These are the activations of a small neural network, seen along a few directions. Each row is one input.
In each table, some parts of the input vary, and every possible input appears once, in random order.
A made-up example of a description, with smaller parts first: ring(5) and (point or line(11) or (values(3) and line(6))).
Shared parts are said once, and a part with two or three values counts as separate values.
In the rows, zero is written as 128.

Other details of the inputs vary at random and push rows far along two fixed directions, the same in every table; ignore that.

A family of inputs:
r1: [108 142 158 116 161  81  79  99 206 105 146 194 128  88 157]
r2: [192 134 168 166  47 173 159 110 100 109 145  45 189 146 151]
r3: [ 95 128  96  68 170 139 176 174  46 182  82 152 106 146  97]
r4: [102 135 128 116 136 125  69  81 217 152 134 195 114 119 160]
r5: [118 112  74  98 166 141 164 176  55 168 106 151  80 164  82]
r6: [111 133 146 122 150 100  60  81 195 150 123 205 122 110 168]
r7: [124 145  95  55 172 150 209 183  95 146 130 158 126 124  77]
r8: [ 88 137 108  64 185 120 193 192  60 138 106 141 113 125  87]
r9: [199 132 185 174  59 150 154 110  76 108 135  58 195 134 155]
r10: [ 97 121 113 135 154  92  69 106 242 104 149 157 102  91 126]
r11: [134 111 174 176 107  96  67  96 182  66 161  96 102 130 158]
r12: [ 79 130  94 167 149  85  60 103 184  95 141 178  96 124 164]
r13: [ 82 145  77  90 168 130 189 181  42 148  96 150 133 132 104]
r14: [202  98 164 178  48 173 127 110 115 142 128  21 145 150 114]
r15: [190 116 140 193  48 163 145 117 106 107 138  20 169 136 121]
Each input here is: values(3) and ring(5).
Question: Changing only the ring(5) part turns r3 into r4. The same change can be made to r13. Which row results?
Answer: r2
Question: Change only the ring(5) part in r11. List by row number the other rows that result.
Answer: r1, r7, r8, r10
Question: Change only the values(3) part in r1. List by row number the other rows that result.
Answer: r6, r9

A family of inputs:
r16: [130 133 128 134 124 120 126 128 129 111 134 124 121 124 130]
r17: [126 128 148 124 127 123 128 127 125 129 129 133 134 129 145]
r18: [137 121 120 136 118 128 123 122 136 128 125 128 126 129 125]
r19: [120 123 131 138 124 131 119 125 128 122 131 124 118 136 122]
r20: [122 133 143 125 123 131 123 117 126 132 129 130 137 121 129]
r21: [132 121 130 128 123 129 117 124 139 136 126 116 113 132 120]
r22: [131 140 131 131 119 133 127 122 131 127 123 134 133 128 138]
r23: [131 132 134 129 117 137 128 126 138 133 123 133 132 125 136]
r24: [131 138 144 124 131 121 124 122 123 122 129 128 134 117 136]
r25: [125 129 144 126 127 124 125 127 126 128 127 128 138 117 138]
r26: [121 123 128 136 125 116 118 126 125 123 122 118 124 133 131]
r27: [136 120 129 133 125 134 116 127 139 133 131 122 113 135 119]
r28: [128 136 123 130 123 134 127 118 133 128 128 126 137 129 139]
r29: [140 125 139 124 124 129 124 115 130 139 123 137 135 134 137]
r30: [161 134 121  98 114 176 227 184  21 149 110  85 149 153  76]
r31: [121 132 130 126 122 134 129 118 136 126 133 124 138 129 132]
r32: [133 123 127 138 123 135 125 124 134 134 135 132 129 127 132]
r33: [132 118 124 134 124 124 118 121 133 133 119 120 119 134 126]
r34: [123 119 128 136 122 129 118 126 132 134 122 117 115 130 130]
r35: [130 136 136 130 124 130 121 117 123 135 125 131 136 121 136]
r36: [ 74 139  57  89 201 114 134 159 125 154 112 211  87 125 100]
r37: [126 129 125 140 126 121 123 126 130 123 128 124 139 124 128]
r38: [128 119 128 141 124 134 117 128 132 131 126 124 115 134 128]
r39: [126 126 124 137 119 120 123 127 128 118 128 127 130 129 130]
r40: [129 135 135 129 121 125 127 127 131 122 122 133 140 128 137]
r41: [124 128 130 139 127 122 127 132 133 122 131 121 134 119 130]
r42: [131 126 127 138 126 123 124 125 126 123 135 132 137 130 134]
r43: [124 129 133 132 130 116 120 127 125 116 127 115 115 129 131]
r44: [124 131 146 123 123 130 126 117 126 132 131 134 134 133 135]
r45: [131 127 142 125 123 134 125 120 130 141 126 135 131 130 141]
r46: [126 122 128 141 127 122 117 129 125 120 126 125 123 136 129]
r47: [130 136 129 137 131 120 126 127 130 116 133 121 130 119 128]
r48: [123 120 133 140 128 124 120 135 127 119 129 122 119 132 132]
r49: [156 122 108 103 120 174 219 183  18 147 116  71 140 159  73]
r50: [128 130 126 131 132 122 122 127 128 113 135 117 122 130 134]
r51: [126 133 140 128 122 127 131 133 133 121 126 131 135 123 139]
r52: [126 121 132 127 132 122 126 129 134 111 135 116 124 128 129]
r53: [129 137 131 125 130 125 130 123 132 116 133 122 135 125 139]
r54: [140 128 144 118 124 134 124 119 137 143 131 133 129 132 132]
r55: [129 130 143 125 126 121 124 121 122 130 126 135 139 133 142]
r56: [128 126 124 140 123 133 124 125 137 134 128 123 130 121 127]
r57: [136 117 124 140 125 129 117 123 133 129 123 126 119 137 124]
r58: [133 136 147 122 131 121 127 122 123 123 132 132 131 128 142]
r59: [131 135 139 127 124 129 124 117 123 135 127 136 132 133 143]
r60: [128 120 138 134 133 121 123 132 131 112 132 121 117 130 124]
r61: [128 131 139 127 126 122 121 122 123 129 123 131 143 121 136]
r62: [140 134 136 122 119 137 126 125 145 135 127 131 130 127 126]
r63: [123 120 138 129 131 116 124 130 131 115 128 114 117 127 126]
r64: [142 121 124 137 124 131 124 120 134 132 132 134 133 131 129]
r65: [118 121 133 135 126 118 121 132 127 122 125 116 119 129 133]
r66: [123 129 132 127 126 127 131 128 135 122 130 123 139 125 141]
r67: [ 66 143  61  83 198 113 143 156 133 154 118 209 103 112  92]
r68: [128 124 132 137 127 125 127 131 129 122 138 130 133 126 136]
r69: [121 122 127 134 128 124 123 132 130 119 132 118 126 130 137]
r70: [124 123 122 134 127 123 119 126 127 120 129 120 130 134 134]
r71: [129 128 139 127 123 134 122 121 130 140 124 130 135 119 135]
r72: [133 124 138 131 132 122 130 129 133 115 141 129 131 124 129]
r73: [129 134 121 142 124 129 123 122 131 128 129 124 132 123 128]
r74: [140 131 131 128 119 132 127 121 139 131 120 135 136 128 132]
r75: [137 128 126 133 124 133 123 124 145 136 132 121 128 123 117]
r76: [126 127 131 136 123 132 126 121 130 125 141 131 132 130 127]
r77: [133 142 139 126 126 124 130 128 131 115 128 131 131 123 137]
r78: [138 130 141 120 124 134 121 119 138 142 128 128 133 120 125]
r79: [134 131 124 140 124 131 124 121 127 128 136 133 130 130 134]
r80: [121 128 127 135 116 129 125 123 132 121 133 125 124 128 123]
r81: [129 129 150 120 132 121 128 125 130 121 130 127 137 115 131]
r82: [127 128 118 137 125 131 119 122 128 125 130 120 124 134 135]
r83: [137 125 121 139 124 128 123 121 138 133 125 125 134 124 123]
r84: [172 129 115 106 127 165 224 187  13 141 123  82 144 151  79]
r85: [137 129 128 121 123 138 126 121 147 136 132 123 134 128 128]
r86: [129 131 120 139 117 128 123 123 129 124 129 127 123 129 131]
r87: [124 124 129 136 120 122 127 133 131 117 131 124 125 124 132]
r88: [116 124 132 133 122 125 120 122 128 125 127 117 118 133 124]
r89: [126 131 127 128 125 126 127 123 132 123 127 125 144 129 139]
r90: [128 124 134 130 125 119 130 131 135 110 134 123 124 123 125]
r91: [131 128 153 118 132 121 131 124 129 122 132 132 133 127 137]
r92: [129 128 133 138 132 121 120 130 125 113 132 122 115 132 129]
r93: [128 123 123 137 116 132 124 127 135 129 128 126 122 126 129]
r94: [137 125 125 130 117 132 122 125 143 131 133 124 120 128 120]
r95: [126 120 121 135 123 135 120 125 135 131 129 119 122 132 133]
r96: [142 124 129 131 124 135 123 123 141 136 140 130 127 129 123]
r97: [ 80 131  50  79 201 114 136 155 135 158 111 208  97 123 100]
r98: [135 122 123 127 125 135 118 124 142 132 134 117 120 133 124]
r99: [123 128 125 138 123 124 117 122 125 128 123 118 117 133 131]
r100: [131 133 145 122 126 124 134 130 137 114 129 130 134 122 132]
r101: [128 127 126 128 122 138 128 122 139 134 127 125 136 126 137]
r102: [138 126 135 126 125 130 121 116 131 139 121 132 139 122 131]
r103: [128 127 135 133 132 120 130 130 137 115 134 120 132 118 123]
r104: [ 82 138  55  72 199 117 144 151 140 162 110 213 110 118 105]
r105: [128 128 137 121 131 125 134 126 139 115 133 122 138 123 134]
Question: What is each input in this table made of?
Answer: line(9) and line(10)
Question: Changing only the line(9) part turns r31 into r66. The same change can be made to r49. Which row results?
Answer: r69
Question: Changing only the line(9) part turns r52 into r97. The same change can be made to r91. Which row results?
Answer: r29
Question: Change only the line(9) part in r83. List by row number the other rows that result.
Answer: r37, r41, r47, r56, r67, r73, r75, r103
Question: Change only the line(9) part in r96. List by row number the other rows that result.
Answer: r32, r42, r64, r68, r72, r76, r79, r84

A family of inputs:
r106: [129 130 124 138 123 127 124 124 132 123 131 117 129 121 118]
r107: [135 124 122 131 119 129 126 125 131 124 130 125 123 137 134]
r108: [ 82 136  91  93 187  94 124 144 142 125 125 191 101 116 126]
r109: [117 122 132 137 121 128 119 125 122 131 126 118 122 131 128]
r110: [128 128 142 130 132 119 131 136 128 109 137 120 124 122 132]
r111: [ 84 138  86  96 180 107 126 139 153 143 117 198 123 108 121]
r112: [135 130 125 136 122 132 123 126 129 124 127 127 121 139 133]
r113: [129 124 118 138 124 122 123 123 127 125 127 116 130 126 130]
r114: [137 119 125 138 125 126 125 129 135 124 128 124 132 129 125]
r115: [122 123 130 131 124 131 123 129 135 130 128 111 122 123 125]
r116: [ 89 132  91  86 183 107 119 134 148 150 120 195 104 119 123]
r117: [127 135 144 121 120 130 128 122 133 130 124 124 133 121 126]
r118: [135 124 142 123 128 132 126 126 135 134 132 123 127 125 129]
r119: [142 126 134 132 129 129 128 126 133 130 136 128 134 121 129]
r120: [137 128 129 124 124 130 128 120 129 127 135 128 131 135 138]
r121: [135 126 127 134 120 135 129 131 138 124 135 125 122 130 128]
r122: [140 127 128 137 122 127 125 126 134 124 130 126 125 125 117]
r123: [136 128 144 121 126 131 125 121 133 132 131 125 126 127 123]
r124: [126 131 133 126 121 133 134 125 135 124 129 127 144 128 137]
r125: [135 130 128 132 118 133 127 126 137 122 134 126 121 132 121]
r126: [129 130 121 143 127 126 120 125 125 125 124 118 129 128 129]
r127: [134 122 128 145 121 125 121 127 123 128 129 131 125 130 127]
r128: [140 122 122 136 123 122 123 125 129 126 126 125 126 129 130]
r129: [120 119 128 131 125 129 123 127 134 127 125 111 128 130 126]
r130: [122 127 129 134 126 129 118 125 126 129 120 114 122 132 130]
r131: [133 137 133 134 125 126 126 123 124 128 121 129 141 123 137]
r132: [123 122 126 129 123 125 121 123 128 129 123 112 123 130 131]
r133: [124 126 141 122 123 129 129 125 134 130 121 122 140 125 134]
r134: [142 125 129 129 128 123 125 120 127 130 131 128 135 128 134]
r135: [128 119 136 136 120 128 119 127 124 133 125 127 118 134 128]
r136: [121 124 120 135 123 133 128 127 135 121 132 116 132 133 129]
r137: [137 133 132 129 127 134 125 121 127 127 132 130 130 137 138]
r138: [132 121 125 133 121 133 128 129 137 122 132 125 128 137 129]
r139: [129 140 136 124 118 134 133 122 134 124 131 129 137 124 129]
r140: [121 129 144 129 119 129 125 123 122 135 122 130 134 126 136]
r141: [129 134 130 124 119 130 132 121 129 126 127 128 138 128 142]
r142: [146 132  98  92 141 161 226 193  12 164 104 116 146 143  73]
r143: [129 126 122 140 125 128 125 129 133 125 132 116 130 119 124]
r144: [126 121 120 139 126 126 125 127 133 123 128 116 136 126 125]
r145: [133 125 133 133 124 129 119 126 128 130 120 122 118 136 130]
r146: [123 134 136 132 117 133 129 123 123 128 130 134 137 129 139]
r147: [128 132 140 132 133 117 126 132 119 108 130 122 124 131 136]
r148: [136 125 136 138 126 127 123 122 121 132 133 135 134 128 131]
r149: [130 123 144 129 125 129 121 122 122 136 130 130 126 132 132]
r150: [128 136 134 126 120 135 134 127 135 126 132 127 138 122 136]
r151: [124 132 124 133 120 133 127 124 134 121 135 117 125 129 122]
r152: [133 121 135 130 123 131 124 131 137 131 128 120 118 127 125]
r153: [128 140 133 129 121 133 129 123 127 126 125 129 137 130 141]
r154: [140 127 125 141 126 126 121 127 127 126 123 126 125 131 129]
r155: [139 122 132 131 130 127 127 124 133 128 132 128 140 128 129]
r156: [124 127 118 133 121 129 125 123 129 123 131 116 127 133 134]
r157: [123 127 132 129 122 129 122 124 133 127 127 113 121 125 118]
r158: [127 135 141 125 124 129 124 123 126 132 117 125 134 127 138]
r159: [134 125 136 128 121 129 123 126 136 128 127 121 117 129 118]
r160: [135 128 141 126 129 130 121 122 126 134 124 125 127 134 134]
r161: [148 125  90  95 138 167 223 196  16 160 111 114 126 158  69]
r162: [124 128 122 135 121 135 128 129 136 123 136 116 126 127 129]
r163: [137 133 135 125 123 135 129 121 134 125 139 129 129 130 126]
r164: [ 93 133  80 104 180 109 121 145 156 143 124 195 101 110 112]
r165: [133 133 134 131 123 129 131 128 133 128 128 127 141 114 132]
r166: [128 132 143 128 130 117 130 131 127 106 136 121 123 124 125]
r167: [119 127 124 141 119 132 123 125 123 125 133 123 125 134 131]
r168: [133 137 136 129 121 127 130 123 132 126 127 128 140 116 125]
r169: [124 132 121 138 123 133 123 124 127 122 128 118 125 135 133]
r170: [134 120 130 128 122 125 121 125 130 130 123 120 119 133 131]
r171: [133 120 140 122 129 130 125 124 134 132 129 123 133 132 130]
r172: [142 130 132 134 131 127 123 122 125 129 128 130 134 130 133]
r173: [131 117 133 129 124 129 124 129 136 128 124 120 124 133 126]
r174: [134 125 132 126 126 134 130 124 135 125 136 128 136 135 133]
r175: [ 96 140  89  95 183 109 122 135 152 144 127 200 109 110 110]
r176: [137 129 134 127 125 136 131 126 136 128 140 128 130 128 133]
r177: [125 123 140 129 133 117 131 134 127 107 134 120 131 129 132]
r178: [127 129 138 120 121 126 127 121 128 132 120 123 135 125 139]
r179: [123 124 124 146 122 125 121 125 121 127 129 123 129 127 127]
r180: [122 126 143 136 129 116 126 132 116 111 135 127 124 129 134]
r181: [133 132 130 129 122 123 129 122 127 128 124 127 142 121 138]
r182: [132 128 136 133 122 133 126 122 123 130 137 135 130 136 135]
r183: [127 131 143 123 122 132 130 127 134 133 125 123 134 119 133]
Question: Changing only one part turns r123 into r116. The same change can be made to r175. Which row results?
Answer: r134
Question: Changing only one part turns r121 into r112. The same change can be made to r183. Which row results?
Answer: r158
Question: What is each input in this table made of?
Answer: line(6) and (point or (values(3) and line(4)))
Question: Which other rows agree with r140 in the line(6) part? List them by row number.
Answer: r109, r127, r135, r142, r146, r148, r149, r161, r167, r179, r180, r182
Question: Change only the values(3) part in r156. List by row number the other rows that result.
Answer: r113, r132
Question: Change only the line(6) part in r152. List by row number the other rows that result.
Answer: r135, r145, r159, r170, r173
Question: Change only the line(6) part in r111. List by row number the other rows that result.
Answer: r131, r142, r165, r168, r181
